Each row below holds a small network's activations on one input, seen along a few directions.
In each table, some parts of the input vary, and every possible input appears once, in random order.
A made-up example of a description, with smaller parts first: one of 3 separate values, together with either a single point or one of 9 places around a ring or (one of 5 places around a ring, together with one of 6 places along a line).
Shared parts are said once, and a part with two or three values counts as separate values.
In the rows, 128 means zero.

Other details of the inputs vary at random and push rows far along three fixed directions, the same in every table; ignore that.

Table:
R1: [165 152 117 220 100  54  85  44 120 154 147]
R2: [ 90 133 211 156 106  84  83 112 152  95 109]
R3: [ 78 118 143  75 140 111 121 192 161 153  48]
R4: [103 145 137  64 154 185 183 187 113 120 169]
R5: [233 127 120 194  81 148 142  36  98  93 230]
R6: [ 61 102 192 164 122  83  77 104  81  85 105]
R7: [120 134 187 130 126 157 135 104 122  39 226]
R8: [121 121 151  52 136 182 184 191 121 130 164]
R9: [ 64 129 133  77 172 123 128 159 158 146  45]
R10: [ 89 119 205 138 108  83  94  81 153  93 104]
R11: [ 60 117 135  82 140 134 115 179 167 154  49]
R12: [119  93 198 142 130 151 133 116  55  39 209]
R13: [ 67 137 180 142 119  79  76  88 149  87 123]
R14: [ 87 115 203 140 109  82  78  94 159  98 116]
R15: [115 137 129  48 150 171 173 195 116 107 169]
R16: [157 132  58 159 109 107 109 144 138 205  74]
R17: [224 115  61 127 129 188 179 119 111 156 166]
R18: [111 118 118  45 160 182 172 182 131  97 166]
R19: [204 141  64 145 148 175 177 140 104 165 186]
R20: [148 130  39 154 140 108 121 110 142 183  67]
R21: [ 78 129 201 150 102  96  93  85 151  91 101]
R22: [171 135 106 218 108  62  86  27 133 125 130]
R23: [155 126  53 163 158 113 107 125 151 192  75]
R24: [ 72 131 152  82 140 123 117 193 153 167  53]
R25: [ 77 146 190 126 122  77  91  66 134  94 111]
R26: [108 136 121  43 153 194 183 160 114 101 156]
R27: [121 107 131  45 135 192 189 176 131 100 146]
R28: [ 71 155 189 143 111  70  79 103 134  98 126]
R29: [152 142  51 169 143 105 112 141 142 183  71]
R30: [164  94 108 238 102  57  70  49  66 125 128]
R31: [190  85  40 151 133 174 162 146  48 132 170]
R32: [134 143 200 120 124 134 136 114 109  52 232]
R33: [ 86 137 205 140  91  72  81 108 140 105 119]
R34: [ 66 125 132  79 126 117 119 192 158 148  49]
R35: [168 120  55 158 115 101 114 144 147 192  66]
R36: [210 122  51 130 114 194 177 119 108 151 166]
R37: [164 132  52 158 149  92 113 138 144 187  74]
R38: [ 76 126 193 141  94  89  92  82 150  89 104]
R39: [116 124 144  50 126 181 185 191 118 127 164]
R40: [119 104 129  47 135 191 173 189 137 104 158]
R41: [ 80 144 208 154  95  86  81 112 141 106 116]
R42: [ 73 145 212 153  95  87  91 101 138 118 119]
R43: [ 71 142 189 148 126  87  92  79 146  85 108]
R44: [153 113  47 158 117 117 107 129 153 194  71]
R45: [139 131 211 122 109 169 147  87 114  55 207]
R46: [101 143 130  55 146 178 182 184 112 118 173]
R47: [224 139 108 204 102 123 133  69 103  76 241]
R48: [165 153 116 225 111  82  83  23 123 135 127]
R49: [133 127 193 115 132 145 150  88 118  36 218]
R50: [156 140  61 154 146  93 121 126 132 215  84]
R51: [151 139  42 161 135  98 111 139 141 183  74]
R52: [127 120 147  52 137 181 174 203 124 118 160]
R53: [ 56 133 142  74 123 118 127 180 146 175  59]
R54: [165 115  65 163 133 123 123 118 151 194  57]
R55: [212 135  56 135 155 190 177 115 106 148 171]
R56: [ 57 149 135  83 155 114 116 187 145 156  61]
R57: [225 134 124 209  86 162 141  40 100  93 227]
R58: [209 140  60 144 148 174 166 152 107 154 182]
R59: [130 124 191 117 132 144 135 100 124  41 230]
R60: [ 67 128 140  88 134 124 120 195 159 149  46]
R61: [119 133 134  65 166 184 175 200 127  98 157]
R62: [160 132  77 165 125 114 121 135 138 221  74]
R63: [ 56  82 134  80 165 108 114 183  90 144  45]
R64: [163 112  63 165 133 123 108 131 157 199  68]
R65: [215 129  51 124 153 179 178 113 105 148 174]
Description of these inputs: one of 5 places around a ring, together with either a single point or (one of 2 separate values, together with one of 6 places along a line).
Q: The inputs of R43 and R9 match in every part but the place on the ring of 5. If R48 is changed in the same way as R43 into R9, which row does it become?
A: R55
Q: The inputs of R27 and R10 match in every part but the place on the ring of 5. If R35 is changed in the same way as R27 into R10, which row does it become?
A: R3
Q: Start at R53 and move only the place on the line of 6, one step at a time. The first step leads to R16. Which rows follow, in order?
A: R34, R44, R38, R36
Q: Which other rows does R39 become when the choice among 2 separate values takes its other values? List them by row number.
A: R1
Q: Start at R64 and move only the place on the ring of 5, one step at a time. The first step leads to R11. Which rows follow, in order?
A: R44, R40, R14

Table:
R66: [ 46 153 224 105 123  83  93 131 171  99  91]
R67: [128 113  91  70 152 159 162 162 127 156 102]
R68: [131 121 104 181 136  92  97 115 119 162  77]
R69: [131 142 101  82 144 154 166 181 150 162 111]
R70: [145 153 110 167 123  92  98 114 158 171  84]
R71: [132 141 101  85 147 157 163 184 154 159 110]
R72: [ 87 127 241 148 118 110  95  89 102  39 192]
R73: [141 118 102 161 132  93  97  96 147 161  76]
R74: [185 126 123 213 106 111 118  64  81 111 187]
R75: [133 118  93 168 125  82  89 118 135 157  86]
R76: [132 141 100  80 152 159 151 184 153 163 112]
R77: [131 129  93 164 115  82  94 114 118 160  81]
R78: [186 120 125 215 117 113 108  70  96 109 188]
R79: [129 110  92  73 153 159 163 163 134 154 103]
R80: [125 123  96  92 137 172 158 179 145 153  99]
R81: [118 109  92  89 161 155 157 181 109 161 108]
R82: [163 152  89 115 155 189 181 111 113  81 212]
R83: [ 76 115 221  54 124 165 161 160 106  21 222]
R84: [189 147 120 120 119 177 181 133 116 107 218]
R85: [187 140 119 118 124 175 177 134 126 111 222]
R86: [182 120 115 127 116 193 172 131 121 102 214]
R87: [133 120  94 171 120  83  96 118 132 155  81]
R88: [128 125 103 168 133  88  93 108 108 174  85]
R89: [132 134 103 161 109  99  96 101 142 177  84]
R90: [133 117  94  80 155 168 157 170 133 146  92]
R91: [120 117  83  82 141 149 158 184 112 148 106]
R92: [140 117 102 160 131  92  99  95 147 163  78]
R93: [132 117  93 167 123  81  91 117 135 159  87]
R94: [117 156  77 158 154  91  99  79 149 155  90]
R95: [ 36 134 221 109 110  96  93 124 162  95  86]
R96: [129 117 103 175 138  89  94 112 122 169  85]
R97: [177 115 101 118 121 170 169 138  89  97 216]
R98: [132 114  93  76 159 166 152 169 135 150  98]
R99: [132 112  93  81 153 164 164 168 136 146  96]
R100: [ 97 140 242 149  88 124 102  80 132  37 191]
R101: [ 36 129 210 106 122  82  81 137 138  82  85]
R102: [131 137 100  80 151 155 158 183 157 164 115]
R103: [131 122  93 168 116  80  99 115 128 158  82]
R104: [190 122 113 115 125 188 178 118  96  93 205]
R105: [ 86 131 230 134  97  96  96  86 105  36 197]
R106: [182 124 116 125 118 196 165 133 118 102 210]
R107: [186 130 125 212 106 114 113  64  79 111 186]
R108: [139 122 102 160 124  91 108  93 140 162  73]
R109: [119 113  92  94 157 158 162 182 106 156 103]
R110: [ 45 150 225 101 127  81  89 130 173 102  98]
R111: [131 134 103 166 105  99 104 102 142 172  79]
R112: [129 117  91  69 152 161 158 163 125 156 101]
R113: [ 45 126 217 101 130  90  94 116 153  86  77]
R114: [ 26 134 211  22 131 164 149 189 140  89 108]
R115: [ 25 121 207  33 163 160 143 205 116  83 103]
R116: [191 123 114 205 102 109 101  74 105 101 190]
R117: [139 150 107 157 120  82 102 107 153 181  94]
R118: [200 158 129 201  93 111 118  63 122 120 194]
R119: [131 127 103 165 110  97 101 103 151 175  85]
R120: [178 113 115 136 137 186 175 141  85  94 210]
R121: [132 131 104 169 107  99 105 104 149 171  79]
R122: [120 123  93  80 134 166 159 172 136 165 108]
R123: [ 97 159 245 133  98 100 103  79 135  55 202]
R124: [192 129 124 210  91 124 111  62 129 113 189]
R125: [173 115 111 126 136 177 172 135  77 106 212]
R126: [ 40 129 216  94 123  84  98 109 142  93  79]
R127: [124 114  84  90 147 154 153 191 124 141 102]
Q: The inputs of R127 and R75 match in every part but one. If R100 is changed in the same way as R127 into R75, which row does it become?
A: R106
Q: The inputs of R79 and R108 match in every part but one. If R122 is changed in the same way as R79 into R108, which row does it become?
A: R111
Q: What do these inputs look like to the network?
A: one of 2 separate values, together with either a single point or (one of 5 places along a line, together with one of 6 places along a line)
Q: Which other rows does R84 become when the place on the line of 6 takes its other values? List them by row number.
A: R66, R69, R70, R71, R118
Q: Which other rows does R77 become when the choice among 2 separate values takes its other values? List them by row number.
A: R105
Q: Which other rows does R67 become when the choice among 2 separate values takes its other values? List them by row number.
A: R126
